A small network was shown many inputs. Here are its activations along a few directions, one row for each input.
In each table, some parts of the input vary, and every possible input appears once, in random order.
A made-up example of a description, with smaller parts first: one of 2 separate values, together with either a single point or one of 9 places around a ring or (one of 4 places along a line, together with one of 5 places around a ring).
Shared parts are said once, and a part with two or three values counts as separate values.
In the rows, zero is written as 128.

Rows:
x1: [127 120 130 139 172  99 112 130 140  97 119 123 153]
x2: [143 136 131 188 175 135 126 107 133 108 124 112 166]
x3: [109 119 134 127 169 108  95 149 136 121 122 136 152]
x4: [113 134 103 133 170 134 108 126 136  99 128 159 122]
x5: [119 122 139 154 181 114 109 109 130 112 131 111 161]
x6: [121 136 124 135 169  84 115 160 174 118 122 125 124]
x7: [106 136 109 148 174 147 102 103 122 109 143 144 128]
x8: [110 147  96 131 165 118 113 152 166 114 133 157  96]
x9: [136 137 131 164 182 135 119  94 140  98 126 110 153]
x10: [111 129 140 166 162 118  87 136 116 140 138 125 177]
x11: [173 117 155 120  21 125 180 113 149 142  97 129  81]
x12: [110 153  94 128 161 107  99 155 161 133 122 152 111]
x13: [164 123 141  72  72 174 199 114  93 123 147  81 120]
x14: [146 117 133 110  15 138 162 119 128 152 116 158  59]
x15: [105 144 111 148 175 137  90 106 116 129 126 138 145]
x16: [135 128 125  58  70 174 170 129  66 156 147 111 114]
x17: [129 124 142 177 177 112 112 125 117 126 130 112 166]
x18: [138 145 115 146 173 108 128 145 187 103 120 125 117]
x19: [102 136 122 126 155  92  95 171 170 133 126 133 131]
x20: [102 126 141 144 172 120  88 125 125 134 135 122 163]
x21: [115 138 102 132 169 122  96 127 129 116 120 154 140]
x22: [147 107 152  64  74 150 193 131  83 141 148  84 134]
x23: [158  97 163 110  24 105 173 129 138 158 105 129  88]
x24: [144 119 133 106  16 127 153 126 123 171 101 154  71]
x25: [143 135 124 149 177 122 121 115 156  84 115 128 151]
x26: [137 126 123  64  66 183 181 122  76 137 161 116 104]
x27: [114 140 109 173 165 145 102 114 113 118 142 145 141]
x28: [128 110 148  54  59 158 170 146  76 155 154  91 131]
x29: [140 103 162 103  11 110 149 142 132 174 112 137  91]
x30: [114 136 108 169 168 139  95 120 108 139 130 138 151]
What do these inputs look like to the network?
Answer: one of 5 places around a ring, together with either one of 2 separate values or one of 4 places along a line
Changing only the place on the ring of 5 turns x1 into x21. The same change can be made to x5. Which row results?
Answer: x15
Start at x10 and move only the place on the line of 4, one step at a time. The first step leads to x20. Which rows follow, in order?
Answer: x3, x19
Which other rows agree with x8 in the place on the ring of 5? List them by row number.
Answer: x4, x7, x14, x26, x27
Start at x18 and move only the place on the line of 4, one step at a time. The first step leads to x25. Which rows follow, in order?
Answer: x9, x2

Rows:
x31: [135 136 136  87  43 153 161  90 128 131 128 142  69]
x32: [118 137  83 162 170 109  79 124 165 103 101 181 113]
x33: [116 155 118 123 164 182 127 141 107 126 164  92 170]
x34: [144 115 136  94  52 146 159 172 109 134 121 146  84]
x35: [144 140 129 153 175  66 114 149 218  97 106 122 122]
x36: [148  98 168 134  27 122 154 144  97 154 112 139 122]
x37: [152 136 150 213 156  76 115 127 195 118  91 126 136]
x38: [116 146 129 105 161 150 114 142 112 123 166  76 184]
x39: [104 152  89 124 174 142  90 111  87 129 140 155 147]
x40: [ 99 144 105 113 182 148  91 131  98 136 133 148 153]
x41: [121 108 129 193 156  94  70 119 155 129  83 159 144]
x42: [148 126 111  85  57 141 186 145 123 172 123 117  85]
x43: [122 163 103 135 157 178 124 123  93 118 169  95 161]
x44: [142 111 184 119  31 134 143  87 121 157 107 123 104]
x45: [ 87 131 118 154 185 122 102 152 149 134 154 156 113]
x46: [114 124  97 150 178 114  81 140 175 112  94 172 117]
x47: [152 123 121 118 176 172 171  86  79  77 153  99 154]
x48: [128 116 163  59  44 123 148 111 145 137 124 121  89]
x49: [ 94 114 148 197 160  99  91 128 129 152 140 141 141]
x50: [149 102 166 147 159 151 163  82  74 104 132  86 192]
x51: [ 95 136 116  96 178 116  83 135 103 132 134 133 167]
x52: [148 153 119 171 181  99 122 150 210  98  99 136 105]
x53: [142 117 136 105 184 177 176 103  89  84 143  94 163]
x54: [142 123 119 105  37 138 165 150 104 129 132 155  82]
x55: [102 128 135 154 158 126  85 106  85 155 123 140 186]
x56: [138 124 151  76  57 160 152 111 133 137 119 132  70]
x57: [ 91 142 102 168 173 115 100 130 139 126 159 157 106]
x58: [156 136  96  98  49 137 181 128 113 163 130 123  76]
x59: [128 141 149 165 143 161 111 116  90 142 150  79 196]
x60: [153 158 102 181 172  94 120 128 202  93 111 146 102]
x61: [110 116 108 134 175  84  71 144 179 108  95 155 130]
x62: [140 104 148  72  43 112 153 171 121 131 129 138 106]
x63: [143 103 146  88 180 146 162 105  96  82 150  81 178]
x64: [148 116 123  66  52 109 175 147 131 168 128 104 102]
x65: [ 82 122 129 137 181  91  95 154 153 130 154 136 127]
x66: [157 110 144 129  39 121 174 126 102 188 109 104 113]
What do these inputs look like to the network?
Answer: one of 4 places along a line, together with either one of 3 separate values or one of 6 places along a line
Changing only the place on the line of 4 turns x63 into x53. The same change can be made to x51. Which row results?
Answer: x40
Which other rows agree with x37 in the place on the line of 4? List them by row number.
Answer: x36, x41, x44, x49, x50, x55, x59, x66
Which other rows does x48 become when the choice among 3 separate values takes its other values? List them by row number.
Answer: x62, x64
Which other rows does x32 become when the place on the line of 4 takes its other values? List them by row number.
Answer: x41, x46, x61

Rows:
x67: [124 114 128 119  17 136 139 127  91 180 111 172  90]
x68: [116 125 116  47 124 162 145 119  81 114 155 106 148]
x69: [122 122 116 153 180 100 104 140 144 136 113 113 165]
x70: [132 130 128 133 139 167 165 114  75 126 159 117 142]
x71: [110 120 128 162 181  90 107 156 151 123 135 114 159]
x72: [152 123 155 168 146 138 127  84 119 133 118  95 171]
x73: [148 142 162 176 140 140 126 100 116 133 133  98 176]
x74: [137 117 164 178 144 125 128  97 119 123 143  93 164]
x75: [ 91 137 102 145  87  90  67 149 173 164 101 210  62]
x76: [133 107 132 122 134 166 146 114  75 107 142 120 145]
x77: [163 117 133 132  93  65 161 167 224 114  85 132  83]
x78: [104 156  79 154 199 128  87 121 155 118 117 152 110]
x79: [140 144 119 136 129 174 154 116  68 127 148 111 152]
x80: [120 116 133 133 183  87  98 140 146 111 112 132 166]
x81: [144 114 163 147 142 124 125  80 118 109 115 111 173]
x82: [104 151  97 133 201 115  84 121 159  96 116 172 113]
x83: [110 106 137 148  63  64  82 172 157 179  93 173 103]
x84: [123 134 110  68 129 177 145 124  77 136 158  90 144]
x85: [147 147  96 134 117  90 135 150 223  99  94 167  28]
x86: [105 174  88 160 194 132  87 139 154 116 135 159 120]
x87: [ 95 152  95 160 202 117  91 136 159 114 147 159 108]
x88: [191 114 172 147  58  98 181 110 195 116  92 112  90]
x89: [ 92 139  96 146 197 125  82 137 166  96 125 167 115]
x90: [111 133 128  74 130 164 154 138  85 134 183  93 142]
x91: [110 119 138  58 128 170 141 140  90 118 163 100 149]
x92: [162 130 123  45  39 139 204 150 156 123 130 108  59]
x93: [143 125 112 126 135 171 155  99  71 131 134 111 149]
x94: [138 121 128 105 136 155 152  96  72 111 131 127 148]
x95: [111 108 145 146 183  98  99 159 147 113 120 124 162]
x96: [122 145 115  78 121 170 138 141  74 138 175  89 148]
x97: [187 123 132 108  53 136 208 127 141 113 108 126  57]
x98: [139 106 176 160 144 134 123  99 125 115 126 108 173]
x99: [122 141 129 163 177 100  97 160 139 131 127 112 165]
x100: [104 123 133  57  10 140 135 151  99 197 138 155  88]
x101: [128 104 174 161  25  95 113 109 134 187  96 151 113]
Changing only one part turns x69 into x84. The same change can be made to x83. Which row results?
Answer: x100
What do these inputs look like to the network?
Answer: one of 5 places along a line, together with either one of 2 separate values or one of 5 places around a ring
Which other rows agree with x82 in the place on the line of 5? List them by row number.
Answer: x75, x78, x85, x86, x87, x89
Which other rows does x91 become when the place on the ring of 5 takes its other values? List them by row number.
Answer: x68, x84, x90, x96
